A small network was shown many inputs. Here are its activations along a few directions, one row for each input.
Each table varies a few parts of the input and shows all the possible inputs, shuffled.
A made-up example of a description, with smaller parts first: one of 3 separate values, together with either a single point or one of 9 places around a ring or (one of 5 places around a ring, together with one of 6 places along a line).
Shared parts are said once, and a part with two or three values counts as separate values.
In the rows, zero is written as 128.

Other details of the inputs shift rows strongly along three fixed directions, in all tables alike. That doesn't count.

A family of inputs:
R1: [190 167 129  59  91 214 126  74 137 124 143 168 134]
R2: [209 167 118  91 108 201 133  97 133 139 150 146 130]
R3: [109 111 154 111 140  90 131 140 115 147  96 127 130]
R4: [202 173 109  36  82 201 151  67 161 138 142 154 124]
R5: [180  84 102  96  69  92 139 116 134 114 160 196 109]
R6: [134 117 155 153 130  88 110 146 130 105 123 128 110]
R7: [112 120  92  70 128 115  86 110 124  78 157 118 181]
R8: [111 128 148 130 144  80 135 138 143 114 115 116 113]
R9: [142 150 126 159 133 170 138 149 127 133 141 113 151]
R10: [148 106 137 127 136  79 148 149 123 162 107 123 118]
R11: [144 179 147 150 134 126 149 123 149 151 136  97 104]
R12: [134 114 133 139  99 101 191 149 153 158 112 140 104]
R13: [102 176 162 144 158 122 135 124 133 129 125  93 128]
R14: [169  71 152 127 110 112 166 115 138 181 127 154  79]
R15: [134  87 143 101 115  84 100 127 141  62 119 159 121]
R16: [ 90 161 118 127 149 130 136 137 112 139 148 106 131]
R17: [116 124 108 150 153 186 118  94 129 144 134 107 127]
R18: [116  52  90  92 103  93  54 118 125  56  99 164 154]
R19: [105 112 145 139 113  96 165 147 139 144 106 129 132]
R20: [107 116 123 137 119  71 138 147 119 150 139 126 113]
R21: [ 75 134 117  81 137 121  92 113 111  91 144 119 174]
R22: [123 149 135 168 130 163 132 159 124 141 132 110 139]
R23: [109 149 139 121 164 133 103 145 110 145 112  81 151]
R24: [104 108 107 146 134  90 142 136 130 144  92 133 107]
R25: [131  90 128 130 115 123 149 109 128 154 167 145  99]
R26: [137  67  90  87  92 111  96 106 136  74 102 188 126]
R27: [112 116 131  89 153 148  47 136 100  79 117 110 180]
R28: [149 146  86 130 124 144 138 104 142 141 122 122 130]
R29: [110 144 131 109 167 111  83 124 136  75 133  82 174]
R30: [139  76 160 144 128  88 142 115 150 130 137 132  89]
R31: [145 157 121 148 121 147 171 138 145 157 135 101 140]
R32: [106 151 120 164 145 163 120 123 108 135 110 133 123]
R33: [122 107 104 148 117  89 135 130 135 151  98 130 108]
R34: [118 151 137 163 137 168 149 159 125 139 128 120 130]
R35: [130 112 149 157 101 123 167 151 132 150 118 158 112]
R36: [127 118 116 149 107  96 170 115 139 169  96 157  90]
R37: [129 109 135 140 125 173 147 117 146 146 148 115 134]
R38: [146 163 159 128 123 148 129 107 138 108 139 140 115]
R39: [122 148 148 140 164 156 121 154  99 144 115 116 124]
R40: [131 143 103 174 152 154 116 135 109 133 119 118 129]
R41: [100 134 113 106 138 147  93 132 103  90 154 136 148]
R42: [ 96 101 128 150 134  85 102 163  95 120 140 134 126]
R43: [101 148 128 143 136 140 131 150 133 135 122  83 159]
R44: [159 169 146 160 148 145 128 130 131 119 146 111 119]
R45: [ 81 155 138 146 155 145 108 142  88 123 151 121 142]
Description of these inputs: one of 5 separate values, together with either a single point or (one of 2 separate values, together with one of 4 places along a line).
Changing only the choice among 5 separate values turns R31 into R28. The same change can be made to R19. Which row results?
Answer: R36
Changing only the choice among 5 separate values turns R16 into R4. The same change can be made to R25. Which row results?
Answer: R14

A family of inputs:
R46: [119  88 130 148 128 107 118 152 111 125 121 144 127]
R47: [143  83 107 121  92 103 136 116 144 126 117 161 114]
R48: [ 79 143 151 141 183 121  76 155 109  87 122  79 169]
R49: [134 110 140 129 122  74 148 142 136 140 108 135 111]
R50: [ 78 133 109 138 161 151  91 137 109 105 129  95 168]
R51: [ 67 139 139 141 181 110  91 148 117 101 116  67 171]
R52: [123 139 129 163 153 152 124 136 110 147 126 118 119]
R53: [146 158 128 171 131 164 162 131 115 183 146 130  93]
R54: [150 135  90  67  98 199 108  76 148 103 142 140 161]
R55: [111 105 130 156 138 117 115 150 110 118 126 136 126]
R56: [131 195 125 191 148 183 178 145 109 207 138 106  98]
R57: [159 150 120  58 100 169 100  86 152  70 158 142 159]
R58: [ 73 133 112 136 164 142  84 146  97 100 122 103 167]
R59: [ 73 142 134 121 172 125  94 141 117 105 130  71 179]
R60: [158 177 114 165 114 186 187 118 133 199 148 124  95]
R61: [150  75 133  89  84  55 150 125 150 126 107 169 108]
R62: [183 130  99  28  58 151 130  59 181  82 157 168 147]
R63: [160 149 117  59  99 162 108  79 152  83 160 145 148]
R64: [150 215 141 165 133 166 189 126 135 190 149 108  94]
R65: [118 125 147 131 149 103 117 138 123 118 122 114 127]
R66: [147  70 147 124  97  37 145 136 143 126 113 166  88]
R67: [149  88 130 148 112 106 140 141 127 136 114 162 101]
R68: [117 105 119 151 127 101 129 145 118 138 108 142 116]
R69: [118 110 137 122 124  75 139 147 127 133 118 130 126]
R70: [118 102 140 129 131  75 139 141 139 129 109 118 122]
R71: [ 98 144 146 120 173 138  81 141 117  84 124  86 169]
R72: [148 164 128 176 133 166 156 126 119 173 138 129  92]
R73: [169 140 102  66  94 212  99  75 141  91 148 154 157]
R74: [149 176 141 141 124 156 180 117 147 180 138 108 108]
R75: [118 106 112 132 131 128 124 131 126 126 114 128 135]
R76: [137  44 129 130  98  64 136 138 125 135 107 182  95]
R77: [143  97 137 124  99  54 157 138 144 136 108 156  95]
R78: [150 156 131 176 129 165 149 133 122 159 135 132 103]
R79: [ 80 139 148 128 177 127  81 153 108  91 133  80 174]
R80: [100  86 128 153 136  88 130 157 109 147  97 137 118]
R81: [124  93 155 125 126  79 128 147 129 119 113 134 122]
R82: [147  79 119 127  94  95 139 121 131 127 131 180  98]
R83: [165 158 112  43 100 184 103  71 153  84 167 137 159]
R84: [ 85 138 145 113 173 133  83 133 112  96 127  86 166]
R85: [156 198 119 174 134 199 178 124 123 196 135 119  94]
Changing only one part turns R56 into R60. The same change can be made to R58. Which row results?
Answer: R50
Changing only one part turns R57 into R62. The same change can be made to R79. Which row results?
Answer: R59
Describe the family of inputs behind these rows.
Answer: one of 2 separate values, together with one of 4 places along a line, together with one of 5 places around a ring
Which other rows does R66 become when the place on the line of 4 takes its other values? List them by row number.
Answer: R48, R51, R77

A family of inputs:
R86: [152 167 121 130 118 170 113 109 118 108 139 144 116]
R87: [107  63  96 105 103  82 105 120 155  96  91 132 148]
R88: [168 162 125  93 139 185 102 106 146  93 128 116 161]
R89: [131 154 154 177 150 102 175 165 134 199 101  84  96]
R90: [149 138 129 155 100  88 196 133 151 199  90 139  69]
R91: [139 146 170 151 123  98 199 134 135 192 144 117  92]
R92: [111 148 140  67 154 168  83  99 143  99 121  76 182]
R93: [ 51 152 147 138 196 108  90 168  93 103 131  48 192]
R94: [ 71  79 121 202 181  99  97 173  64 176 114 118 126]
R95: [ 82 127 107  86 134 106  72 126 118  63 141 136 167]
R96: [101  18 117 146 113  42  75 153 115  58 102 169 125]
R97: [159  41 104 126  84  73 130 119 161  95  91 188 113]
R98: [181 184 142  80  95 188 157  81 156 138 192 150 110]
R99: [171 128 177 156 118 125 155 130 124 154 141 151  72]
R100: [ 66 182 121 202 178 157 124 159 104 141 158  82 136]
R101: [ 92 112 109 166 164 137 170 157  92 187 122 113 102]
R102: [146 158 116 124 137 157 122 112 138 115 105 133 134]
R103: [ 87 211 114 121 159 174 119 115 112 123 145  75 174]
R104: [150  94 108  82  86 204 118 116 115 142 124 174 153]
R105: [173 184 118  72  98 181 129  95 150 110 187 142 135]
R106: [133 135 110 165  97 110 188 125 143 168 140 135 103]
R107: [188  91 154  93  98 113 148 102 163 122 113 171 104]
R108: [136  70 144 108 121  79  76 145 114  64 123 150 134]
Describe the family of inputs behind these rows.
Answer: either one of 3 separate values or (one of 4 places along a line, together with one of 5 places around a ring)
A walk changes only the place on the ring of 5. It starts at R88 and steps to R89. List the rest of the walk in order.
Answer: R93, R105, R108
